These are the activations of a small neural network, seen along a few directions. Each row is one input.
In each table, some parts of the input vary, and every possible input appears once, in random order.
A made-up example of a description, with smaller parts first: ring(8) and (point or line(11) or (values(2) and line(6))).
Shared parts are said once, and a part with two or three values counts as separate values.

Other details of the inputs vary at random and push rows far along two fixed directions, the same in every table; ignore that.

Table:
x1: [-12.7  22.1  34.3 -22.2  -0.1   2.0 -26.8 -34.1 -36.7   4.1  34.6]
x2: [ 22.6 -20.8 -19.6  -1.0  22.8  29.9  57.2  39.4  42.7  13.8 -57.3]
x3: [-13.3 -12.0   0.2 -32.6  27.0 -37.7 -58.0 -40.3 -40.7 -26.7  38.5]
x4: [ -9.1   6.9 -30.1  64.7 -62.8 -24.0 -24.0  15.6  11.0 -11.9  10.4]
x5: [ 52.6 -38.5  16.9 -14.5  15.2 -16.1  41.2  34.5  64.4  35.8 -87.6]
x6: [-16.1  11.0 -11.2  62.5 -41.0 -17.5  -5.2  45.9  30.5 -11.1  17.6]
x7: [ 18.6  -0.2  58.5 -92.0  67.9  45.7  37.6 -33.6 -19.7  28.5 -16.6]
x8: [-10.5  13.9 -11.0  60.4 -51.9 -20.2 -16.8  26.7  17.8  -4.0  12.3]
x9: [ 28.2 -24.2 -37.7  -4.5  12.3  25.3  51.2  20.7  24.0  11.1 -59.2]
x10: [-27.8   3.3 -32.9  60.5 -34.3 -15.4 -13.7  43.8  22.8 -28.7  20.9]
x11: [-15.4  11.7 -11.5  64.7 -40.5 -16.7  -6.7  44.0  29.3  -7.2  18.5]
x12: [ 44.7 -41.8  20.8 -14.3  30.0 -11.4  47.6  52.8  72.4  27.7 -76.0]
x13: [-22.1  15.0  -8.7 -24.3  15.1   0.4 -31.0 -44.5 -58.3 -22.9  46.4]
x14: [ 41.4 -53.9 -10.5 -10.9  36.8  -6.1  47.9  55.6  74.7  11.8 -82.8]
x15: [ 18.5  -9.1  27.0 -87.9  81.4  50.9  46.2 -28.6 -17.1  16.6 -30.8]
x16: [-25.5  26.3  37.6 -22.0  18.9   2.8 -25.6 -31.9 -38.7  -2.7  56.4]
x17: [-34.4  19.0  14.6 -25.7  23.4   4.2 -32.9 -26.0 -44.8 -23.0  54.8]
x18: [  6.3 -14.9 -21.6  53.0 -46.8 -64.5 -38.2  20.4  31.9  -6.9  -7.9]
x19: [ -9.1   8.1 -29.4  61.9 -62.3 -24.0 -23.0  13.6  12.7 -10.8  11.0]
x20: [ -8.1   9.2 -35.1  67.2 -60.7 -24.3 -19.1  15.7  13.3  -5.7   8.4]
x21: [ 18.8 -23.0 -19.6  -1.5  22.6  29.0  57.8  40.1  42.6  13.7 -56.2]
x22: [-20.8   8.3 -11.6 -20.6   7.6   1.4 -25.6 -31.2 -47.8 -21.2  37.0]
x23: [ 35.9  -1.4  31.8 -86.4  55.2  42.9  30.9 -64.6 -33.2  36.1 -33.6]
x24: [-10.3  10.0 -11.2  62.7 -58.7 -20.5 -14.6  30.2  25.7  -4.2   9.2]
x25: [ 34.0 -13.8   2.9  -1.1   0.4  23.0  53.2  23.5  40.8  36.4 -64.9]
x26: [ 17.8 -14.4  29.6 -88.9  79.7  52.6  45.8 -27.5 -16.1  15.0 -32.1]
x27: [-25.3  24.3  41.4 -22.6  14.8   2.4 -28.3 -29.8 -38.8  -9.5  57.9]
x28: [-14.4  28.4  35.4 -22.5   7.0   1.6 -33.9 -47.8 -47.2   4.6  46.8]
x29: [ 41.2 -16.2 -16.4  -2.0  -5.6  20.5  50.0  10.0  33.3  27.6 -69.2]
x30: [ -7.8   7.3 -31.6  62.4 -65.3 -23.4 -20.7  20.6  14.3  -8.5   6.9]
x31: [-24.5  13.2  -9.0 -22.4  15.6   0.5 -31.3 -44.7 -58.7 -18.8  47.6]
x32: [-17.5   8.0  -8.2  60.9 -44.1 -17.1  -5.9  46.1  33.4 -11.9  17.8]
x33: [-12.2  19.9  34.0 -17.9  -0.2   1.6 -27.0 -35.7 -36.1   1.3  35.3]
x34: [-24.5  12.6  -7.2 -24.2  10.9  -0.3 -33.5 -44.7 -56.1 -25.4  49.2]
x35: [-19.3   6.0 -11.0 -19.1   9.7   2.4 -24.9 -34.3 -48.0 -23.2  36.6]
Description of these inputs: ring(5) and (point or line(6)).
Question: Changing only the ring(5) part turns x28 into x2. The same change can be made to x33. Which row results?
Answer: x26
Question: Which other rows agree with x32 in the ring(5) part? List them by row number.
Answer: x6, x7, x11, x12, x16, x27
Question: Change only the line(6) part in x4. List by row number the other rows that result.
Answer: x19, x20, x23, x29, x30
Question: Change only the line(6) part in x13. List by row number the other rows that result.
Answer: x9, x22, x31, x34, x35
